These are the activations of a small neural network, seen along a few directions. Each row is one input.
In each table, some parts of the input vary, and every possible input appears once, in random order.
Descriptions start from the smaller parts, as in this example, which fits no table here: one of 2 separate values, together with either a single point or one of 11 places around a ring or (one of 5 places around a ring, together with one of 6 places along a line).
Shared parts are said once, and a part with two or three values counts as separate values.

Other details of the inputs shift rows strongly along two fixed directions, in all tables alike. That doesn't count.

Rows:
r1: [ 11   5 -25 -21 -29  19  32   5 -39  27 -29  38]
r2: [ -6   4  25  37  34 -16 -23  -9  41 -52   4 -34]
r3: [-83  17  10 -41   2  11 -19 -23   6  -2  49  -2]
r4: [ 11 -23 -22 -16 -13   6   6  27 -19  45  11  30]
r5: [-82  19   6 -34  -3  11 -11 -23   8  -2  54  -2]
r6: [  6 -33 -21 -13 -18   5  24  20  -8  46  15  22]
r7: [  0  43  38  25   8  -1  -9 -30  16 -70 -50 -30]
r8: [ 94 -26 -33  55  21 -15 -10   7   2   4 -25 -20]
r9: [-79  51  33 -49 -24  23   1 -32 -14 -22  -9  10]
r10: [  6  16  27  39  34 -22 -31  -8  32 -52  11 -39]
r11: [  8 -25 -17 -14 -13   5   9  34 -16  44   8  33]
r12: [-74  24  22 -36   1   2 -22 -10   1  -4  52   1]
r13: [  9 -34  -6 -23 -13  -2  17  31  -8  49  12  21]
r14: [ 10 -28  -7 -17 -13  -2  14  35 -16  48  13  26]
r15: [  8  20  17  37  36 -20 -37 -22  26 -49  14 -46]
r16: [  6  49   9  37  21   1 -14 -37   9 -72 -32 -28]
r17: [  3 -35 -17 -12 -18   4  26  27  -5  45  12  25]
r18: [  7   2 -15 -19 -29  18  36  20 -33  23 -33  43]
r19: [ 94 -40 -11  49  18 -25   3  19  15   4 -25 -23]
r20: [-83  15  15 -39   1   9 -16 -18   9  -4  47   2]
r21: [ 16 -28 -22 -27 -13   0  10  12 -18  55  18  12]
r22: [ 12 -21 -28 -17 -13   6   4  19 -22  48  12  27]
r23: [ 14   4 -11 -32 -37  21  30  -6 -40  34 -43  24]
r24: [ 91  -3 -20  53   3  -5  22   7  -9 -22 -70  -2]
r25: [ 87  -8   3  44  -6  -5  24   7  -4 -17 -88  -8]
r26: [ -4   6  20  35  34 -15 -26 -16  39 -52   7 -37]
r27: [  4  12  22  31  34 -22 -32 -20  36 -49  13 -45]
r28: [-84  17  10 -32  -4   9  -9 -18  11  -4  52   2]
Description of these inputs: one of 4 places along a line, together with either one of 2 separate values or one of 5 places along a line.
- The inputs of r17 and r28 match in every part but the place on the line of 4. If r2 is changed in the same way as r17 into r28, which row does it become? => r20
- A walk changes only the place on the line of 5. It starts at r8 and steps to r15. List the rest of the walk in order. => r21, r3, r5
- Change only the place on the line of 4 in r27. List by row number the other rows that result. => r13, r19, r21

Rows:
r29: [ 33 -28 -19  -6   1  -3   2  -4 -11  31  -5  -5]
r30: [  2  16  18  13  24 -18 -25 -11  19 -33  21 -32]
r31: [-11  10   7  25  19  -1  -1 -30  25 -49 -13 -27]
r32: [-29  30  16  -8  14   1 -31   1  -1 -26  10   6]
r33: [ 61  -8 -12  45  -2 -12  23  13   1 -11 -27  -3]
r34: [-40  12   0  -4   3   2 -19 -22  14  -8  35 -14]
r35: [ 20 -33 -31  -3  -3   2   6   2   1  37  16   0]
r36: [-25   1 -17 -33 -28  23  27  29 -31  29  -6  60]
r37: [ -8  16   7  30  21 -14 -22  -5  24 -33  30 -22]
r38: [-42  20   2   1  17   4 -27   8   9 -24  25  14]
r39: [-13  15   8  16   9   1   0 -30  25 -42  -5 -27]
r40: [-76  36  14 -58 -17  26  -9 -19 -17   0   4  24]
r41: [-24 -30 -26 -32  -9   6  16  25 -16  53  42  35]
r42: [-44   9   4  -8  13  -4 -15  -2  18  -9  53  -5]
r43: [-15 -20 -18 -57 -27  12  10  -1 -27  63  24  19]
r44: [ 62 -18 -10  26  11 -15  16  10  -4   0 -28 -10]
r45: [-28  29  19  -4   9  -2 -25  -4  -4 -18  21  -7]
r46: [-15  -3  51  26  10 -11   3  11  45 -47 -22 -17]
r47: [ 24  -4 -14  15 -14   6  26  21 -18  10 -19  23]
r48: [ 30  -9  -8 -11 -11  -5  22  13 -15  24  -6   7]
r49: [ 27 -34  30  -6 -14  -9  23  34   8  24 -36   7]
r50: [-16 -14 -24 -21 -16  11   9  29 -25  50  30  37]
r51: [ 33 -12 -19  -6  -3   7  -9   3 -18  23 -23  12]
r52: [-31  35  24 -12  -5  -4  -4 -11  -3 -22  13  -7]
r53: [ 64   0  -9  29   8  -6   3  18 -11 -10 -49   7]
r54: [-85  30   5 -45 -20  31   2 -13 -10  -8   6  34]
r55: [  3  20  17  12  15  -8 -12 -36  21 -39 -12 -42]
r56: [ 26 -20 -16 -12  -9   3  20  -7 -16  28 -23   1]
r57: [-10  24  11  25   4  -1  -1 -31  20 -46 -11 -26]
r58: [ 27  -5 -11 -12 -23   3  18  -9 -21  28 -21   1]
r59: [ 21 -21 -32   8   2   9  -6  10  -5  21 -11  17]
r60: [-26  20  14 -14  -1  -2 -23 -29   2  -9  19 -21]
r61: [-75  36  17 -53 -22  23  -4 -24 -20   7  13  11]
r62: [-14 -17  43  28  24 -18 -21  17  52 -33   6 -25]
r63: [ 73 -15 -16  35   9  -7 -10  -5  -8   7 -32 -22]
r64: [ 50 -22 -17  35   9 -10  27  14   3  -7 -24   1]
r65: [-11 -22 -14 -43 -14   3  13  20 -29  54  28  30]
r66: [ -3  19  14  29  17 -10   1  -9  26 -50   3 -21]
r67: [ 72 -12  -9  32   6 -20  -2  12  -6   6 -11 -14]
r68: [-22 -38  27 -51 -28   2  14  41  -7  59   9  30]
r69: [ -3  37  24  21  13  -6 -14 -10   3 -43 -12 -19]
r70: [ 57 -40 -32  39  21 -10   0  -1  13   9 -10 -18]
r71: [ 21 -22 -30  11  -4   7   0   5  -9  31   0   6]
r72: [-42  27   9  -1  -6  16   0 -22   2 -27  -5  -2]
- The inputs of r49 and r68 match in every part but one. If r55 is changed in the same way as r49 into r68, which row does it become? => r43
- The inputs of r66 and r42 match in every part but one. If r47 is changed in the same way as r66 into r42, which row does it become? => r50
- Describe the family of inputs behind these rows. => one of 4 places along a line, together with either a single point or (one of 2 separate values, together with one of 5 places along a line)
